Each row below holds a small network's activations on one record, seen along a few directions.
Each row is followed by the record's values for the fields K, D, H, Y, S, N, U, W.
A field that a record lacks is written none.
The largest differences between rows may come from other fields.
Strong random noise was added to every row along 21 fixed directions; ignore it. To show where, here is one row again and again, with new noise each time:
326, 186, -219, 262, 90, -373, -184, 184, 193, 182, 584, -421, -133, -60, -45, 327, -251, -223, -256, 60, 760, -230, -388, 180, 103, 195, -299, -21, 372, 542, -297, -86, 125, -266, 262, 261, 679
-226, -60, -30, -638, -472, -232, 643, -295, -221, 34, -516, 220, -93, 33, 51, -365, -267, -31, -331, 295, -78, -411, -45, 380, -485, 44, 256, -29, -335, -94, 468, -141, -191, -139, -217, -226, 16
-87, 18, 123, 249, -198, -444, -181, 272, 117, 132, 268, 85, -176, -183, 89, 352, -283, -172, -107, -73, -512, -362, -333, 218, 297, 12, 271, -139, 304, 207, -138, -51, 57, -374, -16, 160, 69
-146, -230, -140, 138, 354, 75, -303, -155, 6, 651, 86, -224, 19, 481, 230, -259, -294, -230, -298, -123, -323, 147, -328, -389, -16, -488, -405, 458, 162, 567, -90, -31, 260, -281, 294, -70, 582
221, 23, 383, -201, 0, 26, 458, 215, -196, 141, -586, 326, 142, -15, 288, -81, 501, 430, 80, -162, -300, 124, -231, -313, -426, 237, -75, -69, -331, 214, -101, -146, 159, 56, 484, 501, -703
51, -96, 129, 469, -94, 131, 125, 232, -433, -65, 130, -435, -131, 442, 304, -187, 241, 135, 223, -104, 344, 374, -401, -335, 164, -199, -363, -703, -355, 319, 420, -8, 48, 119, 40, -71, 479
307, -330, -856, 408, 89, -210, 293, -598, 466, 22, 382, -399, -270, 80, 61, 61, -274, 6, -24, 126, 181, 36, 722, 212, -4, -120, 616, -154, 184, 159, -420, 333, 371, -11, -90, 182, -419
221, -205, -162, 176, 51, -175, 482, -238, 167, -89, 286, 159, 230, 195, 385, 61, 16, 132, 300, -477, -539, 205, -28, -152, 144, -317, 259, -120, 89, 382, -12, -175, -272, 71, 50, 321, -678
-405, 467, -321, 200, -266, 115, -185, -10, -339, -269, -238, -106, -146, -23, 524, -1, 87, 198, -62, -250, -99, 333, -201, -151, -59, 226, -247, -347, 492, 3, -101, 284, -548, 182, 22, 216, 313
249, 234, 54, -314, -172, -610, -31, -439, 418, 563, 434, 152, 27, 181, -228, 213, 27, -60, -28, 14, -91, -48, 251, 601, -311, 348, 257, 3, 44, 750, -153, -387, -752, 40, 90, 42, -397
233, 51, -167, -124, -163, -222, 221, -178, 324, -47, 46, 232, 115, 92, 183, 85, 124, 104, 60, -317, -305, 235, 199, 60, -267, 135, 294, -167, 155, 106, -39, -192, -474, 19, 19, 150, -477
176, -175, -187, 80, -102, -308, 116, 110, -45, -688, 47, 74, 334, -652, -629, 44, -250, -120, -340, 130, -120, -406, -6, 300, 319, -277, 81, 189, -63, -588, 280, -30, 141, 233, -18, -115, 217
4, 130, -67, 60, 64, -127, 151, -129, -519, 269, -11, -52, 217, -230, -320, -117, 282, 368, -250, -143, -574, -212, -68, -291, -32, 501, 36, 348, 247, -109, 113, 206, 187, 239, -111, -144, 152
357, 250, -131, 246, 200, 396, 174, -246, -472, 680, 123, -572, -270, 656, 7, -13, 613, 274, -811, 37, -14, -63, 391, -217, -182, 672, 223, -32, 269, -204, -322, -57, 195, 52, 499, 160, 125
352, -158, -95, 121, 57, -185, -356, -29, -19, 355, 530, 446, 130, -233, -439, 276, -209, -106, 147, -532, -289, 572, -27, -699, -268, -50, 39, 85, 491, -283, -374, -35, 219, 87, -512, 63, -529
532, 233, 67, 194, 140, 240, 194, 443, -442, -252, 360, 290, -61, 236, 195, 157, -124, -6, -241, -681, -185, 150, -536, -192, 38, -26, -18, -195, 34, -52, 85, -519, -134, -71, 375, 182, -216
244, 401, 528, -166, -132, 510, -596, 178, -585, 64, 41, 140, -132, 582, 8, -108, 23, 268, 7, 198, 315, 264, -60, 211, -142, 109, -190, -241, -467, 329, 197, -166, -237, -414, 140, -82, -117
627, 277, 264, 9, 162, 258, 293, 200, 38, 220, 165, 193, 432, 359, -208, 241, -313, -72, -318, 394, 209, -363, -260, -438, 85, 9, 0, 525, 152, -463, 197, -191, 556, -222, 76, 171, 181
329, 426, -467, 573, 2, 79, -53, 327, -393, -496, 365, -88, -399, 49, 9, 218, -334, 428, -102, 116, 186, -256, -28, -25, -155, 427, 148, -455, 97, -76, -4, 60, 255, -417, -181, -121, 128
289, 287, -368, 76, 171, 292, 113, -325, 340, -111, 258, -43, -90, 469, -58, 165, -443, 74, -191, 653, 497, -302, 362, 164, 26, -60, 170, 192, 172, -145, -191, -78, -42, -218, -4, 67, -141
51, -66, 222, 145, -129, -327, -453, 150, -377, -15, 629, -122, 313, -185, -271, -341, 82, 124, 213, -465, -532, 51, -176, -286, 183, 95, -243, -4, 231, 565, 351, -10, -364, -17, -284, -238, 417
-463, -184, -433, 118, -67, -186, 143, -308, 488, -8, -232, 96, -21, 199, 360, 198, -416, -366, -264, 123, -309, 58, -122, -104, -53, -711, -35, -16, 308, -296, -158, -172, -265, -67, -88, 71, 221
76, 275, 481, 33, 499, 547, -103, -187, -11, 205, -397, 106, -73, 477, 278, -120, 138, -9, -244, 322, 178, 103, 338, -66, -611, -231, 97, 253, -760, -69, -378, -434, 90, -223, 174, 106, -22

100, -438, 47, -467, -393, 280, -392, 76, 10, -85, -365, -419, 194, 134, 41, -637, 393, 48, -246, 24, -118, 115, 386, 18, 153, 2, -111, 187, 230, -65, 294, 446, 121, -358, 341, -5, 281
{K: k2, D: none, H: none, Y: none, S: none, N: none, U: none, W: none}
456, -207, 79, 241, 110, -400, 324, 519, 457, 383, 188, -27, -627, -101, -78, 174, 1, -491, -124, -298, 285, 20, -85, 15, -488, 300, 402, -586, -393, -43, -134, -427, 593, 53, 156, -136, 148
{K: k1, D: d1, H: h2, Y: y2, S: s2, N: n3, U: u2, W: w2}
-130, -104, -147, -49, -65, -66, 170, -196, 293, -189, -263, 73, 431, -15, 190, 523, 191, -154, 14, 45, 511, 445, -91, -235, -134, -494, -367, -155, 129, -506, -232, -158, -245, 129, -118, 361, 16
{K: k1, D: d1, H: h2, Y: y2, S: s1, N: n1, U: u3, W: w1}
271, 32, 261, -121, -128, 132, 109, -44, -419, -37, 36, 398, 253, -130, -414, 379, -172, -190, -83, 46, 223, 161, -202, 129, 263, -335, 93, 66, -215, -625, 102, -49, 270, 360, -59, 174, -486
{K: k1, D: d1, H: h2, Y: y2, S: s2, N: n1, U: u3, W: w2}
37, -462, -645, -227, 355, -213, -246, -138, 218, 170, 147, -312, -109, -380, -152, -374, 220, 74, 255, -778, 424, 573, -104, -120, -307, 318, -211, 257, 117, 423, 88, 366, 323, -103, -437, -768, 624
{K: k1, D: d1, H: h2, Y: y2, S: s2, N: n1, U: u3, W: w2}
-407, -300, 81, -87, -53, -44, -732, 335, -177, -187, 113, 71, -200, 146, -155, -115, -248, 161, 131, 252, -59, -112, -247, -110, -195, -364, -615, -287, -122, 347, 67, -275, -218, -817, -287, -434, 258
{K: k1, D: d1, H: h2, Y: y1, S: s1, N: n1, U: u3, W: w1}
393, -147, -2, -195, 73, -59, -201, 20, 301, 272, 253, 51, -13, -369, -572, 86, -117, -424, -211, -9, 332, 14, 243, 47, 71, 130, 157, 334, 314, -368, -392, 96, 398, 257, 96, 194, -230
{K: k2, D: d1, H: h3, Y: y1, S: s2, N: n3, U: u2, W: w2}
220, -154, -122, -478, -77, 404, 183, -169, -574, -539, -71, 420, 206, 254, 179, -293, -354, -121, -327, -412, -16, 260, 232, -150, -667, -559, 0, -42, -345, -420, 181, -528, -329, -427, -80, 34, -385
{K: k2, D: none, H: none, Y: none, S: none, N: none, U: none, W: none}
299, -154, -305, 297, -54, -303, 87, -108, 109, -189, 106, -68, 481, 61, 265, 494, 389, 312, 77, -406, -172, 398, 112, -133, -156, -175, 53, -256, 65, 88, -48, -77, -67, -374, -1, 296, -190
{K: k2, D: d1, H: h2, Y: y1, S: none, N: none, U: none, W: w3}
121, 44, 53, -132, 7, 482, -192, 173, 165, -12, 7, -97, -296, 236, -262, -547, -258, -239, -217, 212, 252, -5, 307, -237, -70, 81, 25, 108, 68, -424, 221, 18, 79, 156, 9, -409, 385
{K: k1, D: d2, H: none, Y: none, S: s2, N: n2, U: u1, W: w3}
-105, 193, 525, 124, -197, -311, 270, 171, -161, -66, -195, -103, 289, -27, -52, 352, 365, 86, 22, 465, 116, -326, -294, 242, 225, -59, -320, -323, -422, 118, 200, -254, -189, 309, 356, 306, 116
{K: k1, D: d2, H: none, Y: none, S: s1, N: n3, U: u1, W: w3}
37, 360, -16, 692, 172, 6, 426, 333, -267, -588, 626, -293, -115, -138, 535, 255, 76, 99, 200, -512, 103, -300, -426, -327, 370, 290, 238, -346, 350, -217, 19, -171, -150, -128, -572, 10, 598
{K: k1, D: d2, H: none, Y: none, S: s1, N: n1, U: u2, W: w1}
441, -201, 21, -67, -227, -151, 169, -514, -428, 280, 537, -188, 306, 301, -231, -96, 392, 37, -72, -223, 40, 378, 284, -216, -120, -113, -85, -150, 208, 92, -138, -210, -372, 350, -10, 351, -542
{K: k2, D: d1, H: h3, Y: y2, S: none, N: none, U: none, W: w1}
-296, -310, -59, -467, 84, 425, 121, -386, -113, -113, -199, -177, -173, -29, 550, -873, -363, -583, -232, -395, 287, 206, 135, -36, -199, -575, -70, 407, 5, 208, -229, 26, -230, 153, 143, 284, 216
{K: k1, D: none, H: none, Y: none, S: none, N: none, U: none, W: none}
175, -94, 409, -47, -393, -266, -230, 178, 22, 154, -43, 96, 62, -490, -81, 143, -128, -360, -168, 127, -217, -247, 257, 137, 19, 39, 364, 63, 254, -200, -441, 211, 425, -64, 194, 695, -443
{K: k2, D: d1, H: h2, Y: y1, S: s1, N: n1, U: u2, W: w1}
-105, 231, -53, -271, -432, -332, -429, 44, -84, 159, -305, 365, 273, 122, 71, 432, 131, 434, -30, 208, -272, 141, -94, -6, -505, 295, -281, -155, 238, 106, -47, -20, -253, -639, -85, 132, -231
{K: k2, D: none, H: none, Y: none, S: none, N: none, U: none, W: w1}
300, 182, -58, 128, 239, -126, 379, 496, 289, -437, -369, 332, 269, -89, 20, 402, 330, 393, -97, 57, -316, -279, -314, -47, -144, 215, -146, -21, -124, -286, 41, -404, 106, -45, 540, 149, -193
{K: k1, D: d1, H: h3, Y: y1, S: s2, N: n3, U: u2, W: w2}
-159, -161, -233, -301, -58, -378, 109, -426, 155, -33, 53, -154, -49, 31, -334, -204, 213, 188, -109, 216, -60, -269, 443, 486, -417, 187, 87, -19, -302, 262, 174, -286, -538, -57, -228, -549, 110
{K: k1, D: none, H: none, Y: none, S: none, N: none, U: none, W: none}
180, -182, -36, -209, -189, -189, 2, 105, 169, -18, -126, -47, 61, 155, -188, -194, 76, 231, -162, 279, -289, -346, 119, 283, -29, 85, -9, 50, -73, 222, 237, -60, 36, -342, 345, -108, -127
{K: k2, D: d1, H: h2, Y: y1, S: s2, N: n2, U: u1, W: w3}
212, 18, 687, 131, -41, 212, -570, 201, -328, -38, 59, -246, 121, 11, -272, -538, 117, -155, -31, 346, -100, -61, 386, -44, 40, -272, -255, 146, -435, 318, -30, 15, 71, 259, 497, 274, 28
{K: k2, D: none, H: none, Y: none, S: none, N: none, U: none, W: none}
-303, -186, -165, -7, 97, 385, -51, -223, 477, -153, -27, 149, 199, 614, 163, 216, -136, 26, 151, 245, -102, 120, -110, 58, 644, -529, 21, 38, 110, -494, 344, -91, -237, -273, -354, -434, 159
{K: k2, D: d1, H: h3, Y: y2, S: s1, N: n3, U: u1, W: w3}
-382, 116, -243, 8, -1, 158, -66, -55, 262, -47, -121, -484, -400, -164, 568, -249, 1, -570, -393, -324, 580, 145, -114, 164, 184, 72, -136, -116, 496, 21, -390, 72, -448, 319, 383, 358, 817
{K: k2, D: d2, H: none, Y: none, S: none, N: none, U: none, W: none}
73, -56, -182, 527, -115, -345, -22, 265, 182, -546, 17, -81, -66, -348, 188, 227, -69, -66, 48, -127, -212, -80, 7, 331, 242, -176, 230, -456, -162, 8, -36, 22, 125, 28, 234, 212, 35
{K: k2, D: d2, H: none, Y: none, S: s2, N: n2, U: u1, W: w3}
-10, 23, -112, -64, 41, 219, -213, 118, -324, -432, -127, -240, -149, -373, -427, -266, 119, 233, -119, 368, 861, -107, 105, 83, -104, 243, -391, -93, -198, -207, -39, 164, 169, 87, -41, -171, 346
{K: k2, D: d1, H: h2, Y: y2, S: none, N: none, U: none, W: w3}
211, 88, 169, -171, -244, 29, 125, -254, 217, 326, -294, 118, 123, -24, -59, -94, -220, -264, 176, 419, 487, 299, 382, -89, -347, -99, 145, 60, -195, -38, -163, 349, 345, 470, 58, 478, -460
{K: k1, D: d1, H: h2, Y: y1, S: s2, N: n1, U: u3, W: w2}
106, -351, 146, -431, -526, -202, -703, 201, 407, 645, -286, 286, -63, 309, 64, 348, -206, -73, 104, 175, 85, 468, -106, 195, -193, -163, 43, -226, 13, 328, -22, 251, 364, -957, 22, 66, -351
{K: k1, D: d1, H: h3, Y: y1, S: s1, N: n1, U: u2, W: w1}
-79, -456, 362, -26, -48, -168, -715, -71, -302, 228, 248, -236, -69, -351, -8, -240, 279, -266, -116, -563, -153, 285, 444, 41, -380, 6, 328, -171, -211, 136, -381, -102, 141, -524, -394, -15, 243
{K: k2, D: d2, H: none, Y: none, S: s2, N: n1, U: u3, W: w2}
-338, 732, 331, 66, 169, 581, 377, -14, -160, -67, -367, -32, -449, -39, 455, -114, -131, -44, -103, 361, 240, -532, 64, 84, 104, 452, 428, 252, 38, -376, -298, 189, -3, 280, -63, 254, 121
{K: k1, D: d2, H: none, Y: none, S: s1, N: n1, U: u2, W: w1}
248, 192, -196, -189, -281, 419, -184, -88, -233, -270, 30, 64, 140, 209, 4, -583, -203, 159, -209, 23, -344, 79, 628, -406, -228, 132, 28, 73, 480, -214, 50, 174, -320, 103, 179, 243, -316
{K: k1, D: d2, H: none, Y: none, S: s1, N: n3, U: u1, W: w3}
-168, -195, -287, 248, -126, -68, 3, 141, 293, -508, -223, 182, -52, -400, -569, -86, -153, 206, 396, 624, 5, 6, 57, -303, 272, -358, -470, -176, 170, -376, -147, 284, 72, 816, 141, 167, -653
{K: k2, D: d1, H: h2, Y: y1, S: s2, N: n1, U: u3, W: w2}
251, -174, -138, -629, -307, -102, -41, 110, 266, 392, -318, 281, -209, 148, -240, -192, -522, -233, -218, 275, 177, 4, -48, 302, -391, 26, -10, 162, -199, 219, 299, 78, 336, -230, 326, -203, -176
{K: k1, D: none, H: none, Y: none, S: none, N: none, U: none, W: none}
-302, -447, -258, -145, 100, -228, -267, 186, 404, -192, -330, 193, 127, -623, 226, 170, 209, 31, 201, -543, -55, 428, -459, -244, 18, -160, -391, 57, 428, -17, -456, 123, 58, -225, -19, 241, -2
{K: k2, D: d1, H: h3, Y: y2, S: none, N: none, U: none, W: w1}
298, -231, -17, -75, -445, -556, -3, 77, -81, -199, -9, 20, 840, -380, 59, 262, 176, 155, -11, -300, -419, 21, -35, -131, -12, -22, 116, 43, 232, -80, 291, 186, 252, -509, -194, 313, 112
{K: k1, D: d2, H: none, Y: none, S: s2, N: n2, U: u1, W: w3}
101, -141, 16, 177, -69, 131, -333, 268, -449, 231, 124, -304, -438, 58, -83, -178, 22, -139, -259, -208, 208, 226, -52, -59, -102, 50, -169, -355, -83, 101, -120, 51, 347, -2, 297, 25, 165
{K: k2, D: d1, H: h2, Y: y1, S: s2, N: n2, U: u1, W: w3}

Which values does each new row have?
149, -39, -428, 65, 75, -272, 237, 85, -101, -239, 63, -154, 281, -396, 105, 90, 199, 231, 209, -589, 72, 142, -373, -7, 173, 367, -11, 105, 160, 143, 324, 333, 315, -31, -215, -215, 397
{K: k2, D: d2, H: none, Y: none, S: s2, N: n1, U: u3, W: w2}
-290, -147, 200, -151, -168, -152, 509, 190, 281, 251, -751, 230, -49, -486, -47, 267, -204, -247, -186, 447, -258, -543, -310, 10, 345, -39, 320, 341, 122, -647, -47, 420, 833, 215, 142, 315, -209
{K: k1, D: d2, H: none, Y: none, S: s2, N: n2, U: u1, W: w3}
380, 199, 679, -285, 128, 115, 269, 389, 252, 183, -375, 347, 220, 144, -152, -304, 186, -125, -76, 264, -116, -173, -27, -363, -490, 145, -230, 262, -360, -24, 91, -452, 38, 342, 621, 210, -224
{K: k2, D: d1, H: h3, Y: y1, S: none, N: none, U: none, W: w2}
449, -5, 144, -199, 389, 242, -203, -80, 409, -1, -122, 65, 865, 59, 199, 55, 117, 29, 140, -217, 111, 299, -149, 177, 510, -285, -179, 888, -49, 350, 107, 227, 317, -152, 477, 297, 98
{K: k2, D: d1, H: h2, Y: y2, S: s1, N: n3, U: u1, W: w3}
181, 472, -31, -188, 656, 567, 751, -597, -413, 458, 16, 60, -68, 408, 445, 113, -188, 158, 257, -97, 640, 9, -366, 299, 228, 222, 267, 683, -387, 461, -31, 259, 429, 194, -89, 8, -338
{K: k1, D: d2, H: none, Y: none, S: s1, N: n1, U: u3, W: w1}
-27, -228, 126, 58, 103, 404, 48, 224, 120, -213, 175, 180, -453, 323, -6, -125, -677, -597, -168, 70, -121, -152, -219, 341, 653, -879, 29, -32, -194, -96, 93, -336, -77, 182, 540, 2, -377
{K: k2, D: d1, H: h2, Y: y1, S: none, N: none, U: none, W: w3}
-226, -239, -22, -363, 115, -184, 439, -257, 70, -43, 156, 199, 144, 99, -77, 114, 13, 165, 314, 17, 183, -161, -523, 134, 259, -338, -408, 98, -17, 306, 167, -400, -539, 70, -145, -126, -319
{K: k1, D: d1, H: h2, Y: y1, S: s2, N: n2, U: u1, W: w3}
-50, -351, -156, -40, -89, 217, 316, -133, 229, -551, 122, -122, -28, -64, 464, -467, -158, -191, 322, -469, -158, 159, 91, 199, 692, -408, 395, -28, 168, 124, 230, 310, -256, 201, -37, 77, -215
{K: k1, D: d1, H: h3, Y: y2, S: none, N: none, U: none, W: w1}
356, 749, 43, 295, 496, 309, 256, 355, 161, -311, 162, 32, -92, -86, -108, -33, -44, 374, -86, 460, 38, -810, 288, -283, -181, 735, -2, 342, 185, -34, -391, -173, 62, 141, 468, 317, -139
{K: k2, D: none, H: none, Y: none, S: none, N: none, U: none, W: none}
78, 22, 96, 74, 189, 153, 63, 95, 28, -553, 131, 175, 179, -128, -91, -130, 45, 161, 84, -49, -325, -234, 230, -5, 159, -49, 167, 148, -80, -233, 57, -192, -180, 7, -55, -39, -249
{K: k2, D: none, H: none, Y: none, S: none, N: none, U: none, W: w2}
-239, -19, -506, 93, 12, 115, -34, -63, 307, -479, -226, -309, -414, 57, 320, 66, 324, 171, -234, -15, 59, -19, 344, 412, 65, 93, 83, -329, 201, -103, -329, 0, -524, -106, 408, 31, -65
{K: k2, D: none, H: none, Y: none, S: none, N: none, U: none, W: w1}
4, -73, 97, 289, -54, -143, -344, 121, -403, 38, 313, -185, 161, -5, -191, 410, 164, 58, -57, 81, 227, 51, -173, -206, 19, -65, -271, -306, 84, -186, -111, -71, 222, -299, -287, 82, 324
{K: k1, D: d1, H: h3, Y: y1, S: s2, N: n3, U: u2, W: w2}
-39, -548, -473, -91, 397, -261, 483, -50, -114, -414, -249, -108, 76, -33, -45, -236, 402, 660, 86, 8, 131, -172, -295, -18, -322, -167, -653, -74, -485, 529, 69, -375, -20, -200, 335, -199, -139
{K: k2, D: none, H: none, Y: none, S: none, N: none, U: none, W: w1}
-230, 364, 322, 47, 6, 300, -117, -85, 263, -241, -169, 216, -304, 138, -20, 39, -51, -132, 246, 262, 33, 144, 239, 631, 397, -162, 299, -181, -493, -77, 117, -18, -578, 584, 162, -164, -307
{K: k1, D: none, H: none, Y: none, S: none, N: none, U: none, W: none}
22, 175, 191, -132, -28, 157, -561, 235, 448, -267, -549, 315, 278, -390, 165, 346, 207, 14, 384, -129, 429, 648, -86, 155, 51, 64, -2, 77, -135, -392, -55, 395, 209, -131, -248, 56, 105
{K: k2, D: d1, H: h2, Y: y1, S: s1, N: n3, U: u1, W: w3}
-322, -73, 132, -306, -7, 204, -101, -337, -703, 254, -42, 2, -292, -152, -339, -492, -153, -4, -232, 287, 195, -112, 334, -292, -563, -9, -189, 124, -121, -127, -361, -32, -11, 140, -275, 51, -229
{K: k1, D: none, H: none, Y: none, S: none, N: none, U: none, W: none}
483, -28, 130, -508, -241, 128, -24, 72, -194, 72, 7, 165, 292, 54, 181, -142, -434, -722, -435, -550, 430, 421, -118, -2, -375, -316, -32, 202, -11, -117, 118, -183, 56, -158, 235, 348, 187
{K: k2, D: d2, H: none, Y: none, S: s1, N: n1, U: u3, W: w1}
